Each row has a name. Each piece below is followed by the name of the row it came from, unless a question asks for something else. Each question is about the rows just above it. Places in a row count from 1.

[104 138  68 120 173  70]  Kuf
[128 116 129 113 123 129]  Pegu
[150 129 171 139  93 177]  guk
Does one of the named rows hold [121 173] side by side, in this order?  no
Among the named rows, does one hold [129 113 123 129] next to each other, in this order?  yes
After [139  93], its row goes on with  [177]
What are the next 3 entries after [128 116]?  [129 113 123]

[131 136 120 175  79 116  84 116 130 121 114 116 108 168 126 164 108 148
 111  99 124 149 145  99 159 108 119 119 109 126 107 150 169 116 193 109
 102 167  88 123 120 106 168 134 154  92 118 132 158 131 141 109 115 106
 102 111  94 157 125] -> ras
[130 139 128 162  84 129  99 110 130 120 127 109 103 177 123 151 105 145
 121  90 127 148 161 103 144 102 116 129 113 118 104 164 151 111 191 114
  95 149 101 123 111 118 157 134 159  98 138 136 157 133 138 112 108 110
  99 127 103 160 129] -> tif
[116 134 143 171  91 132  86 128 138 119 112 109 116 167 124 165 113 142
 117  93 123 141 145  95 142 107 106 130 101 138 104 151 160 109 182 113
 101 153  99 105 112  97 168 137 149  97 132 135 152 139 150 104 125 101
 117 112  81 144 129] -> Telom
[128 136 142 165  78 128  97 125 146 118 100 112 117 177 113 156 112 145
 113  92 126 136 150  91 157 103 121 122 104 128 102 169 163 124 187 110
  93 159  90 112 119  87 166 144 146  97 127 143 154 132 155 104 109 104
 110 114  98 168 124] -> kotis
[119 138 149 184  89 126  91 125 155 127 100 112 121 175 130 161 121 129
 115  98 128 141 128 110 126 106 108 122 104 137 110 153 160 121 183 101
 103 153  90 112 119  86 176 132 148 104 119 133 156 132 158 103 127 100
 128 108  85 138 123] -> kop
Does one of the named rows hold [158  90 112] side by side, in this order?  no
After [ 90 112 119  86], its row goes on with  [176 132 148 104 119 133 156 132 158 103 127 100 128 108  85 138 123]
Go on from [130 121] to the end of its row.  [114 116 108 168 126 164 108 148 111  99 124 149 145  99 159 108 119 119
 109 126 107 150 169 116 193 109 102 167  88 123 120 106 168 134 154  92
 118 132 158 131 141 109 115 106 102 111  94 157 125]

[109 115 126 124 119 128 127 137 139 136 134 150 169 164 165 148 141 142
 114 113 109 121 124 130 146 136 131 114 103  98  82  80  90  99  98 109
 110 110  86  87  98 103] = fer
[137 127 148 142 144 109 155 125  69  81  82  80  71  96 105 122 126 135
 143 161 150 150 165 135 152 151 131 117 103  98  82  70  80  58  60  66
  79  87 113 111 150 152] = ruvib
[109 125 127 142 144 148 155 137 139 127 133 131 150 150 166 148 141 142
 114 105  99 100 112 122 146 136 131 119 110  98  82  80  89  99  98 109
 117 112 102  98  87  93] = sidim
[109 111 118  85 118 123 110 110  92 101 106  82  59  77  79  80  84  83
 114 113 125 123 121 122 137 136 126 125 103 104 116 113 110  99 105 116
 117 138 149 150 166 164] = Zed
[129 125 126  92  96 100  76  69  72  91 104 113 103 109 105 103  97 102
 114 113 125 123 120 120 105 128  94 114 103  98 114 113 114 114 107 126
 117 112 113 111 123 116] = losu
[119 142 135 125 128 128 126 137 139 127 133 146 151 164 166 161 166 168
 166 174 164 160 165 148 153 146 131 117 103  98  82  80  90  99  98 121
 124 138 149 150 166 164] = subi
[129 142 135 142 144 148 155 139 144 141 134 150 169 160 160 146 139 121
 109 101  88  89  97 102  82  80  80  90  92  98  82  80  90  70  54  60
  67  76  74 112 115 112] = Med
[125 125 126 124 119 130 148 139 144 141 133 135 145 150 160 148 150 146
 133 137 125 123 121 121 101 106 103 103 103 100  93  83  91  99  96 109
 106 111 105 111 115 112] = vadi
[135 149 126 124 133 128 126 137 133 118 123 131 135 150 160 161 166 168
 166 174 164 160 163 148 153 151 131 125 110 104 116 113 114 114 107 126
 124 138 127 119 123 116] = Sizul
asked: [109 111 118  85 118 123 110 110  92 101 106  82  59  77  79  80  84  83
 114 113 125 123 121 122 137 136 126 125 103 104 116 113 110  99 105 116
 117 138 149 150 166 164]  Zed
The rest of the row after [142 135 142 144 148]:  [155 139 144 141 134 150 169 160 160 146 139 121 109 101  88  89  97 102
  82  80  80  90  92  98  82  80  90  70  54  60  67  76  74 112 115 112]
After [137 125 123 121 121], its row goes on with  [101 106 103 103 103 100  93  83  91  99  96 109 106 111 105 111 115 112]
Go on from [117 138] to the end of its row.  [149 150 166 164]
What are the next 3 entries after [109 125 127 142 144 148 155 137]?  [139 127 133]

[158 196 139 122] -> tirun
[128 132 137 143] -> kuno
[135 119 137 114] -> vumi
[128 132 137 138] -> nidis
[158 196 179 102] -> Dipa
[129 132 137 137] -> miruk
Among the named rows, does one hold [132 137] next to each other, in this order?  yes
Does one of the named rows hold [158 196 139 122] side by side, in this order?  yes
Go on from [119 137] to the end of its row.  [114]
The row with [135 119 137 114] is  vumi
[129 132 137 137] is in which row?  miruk

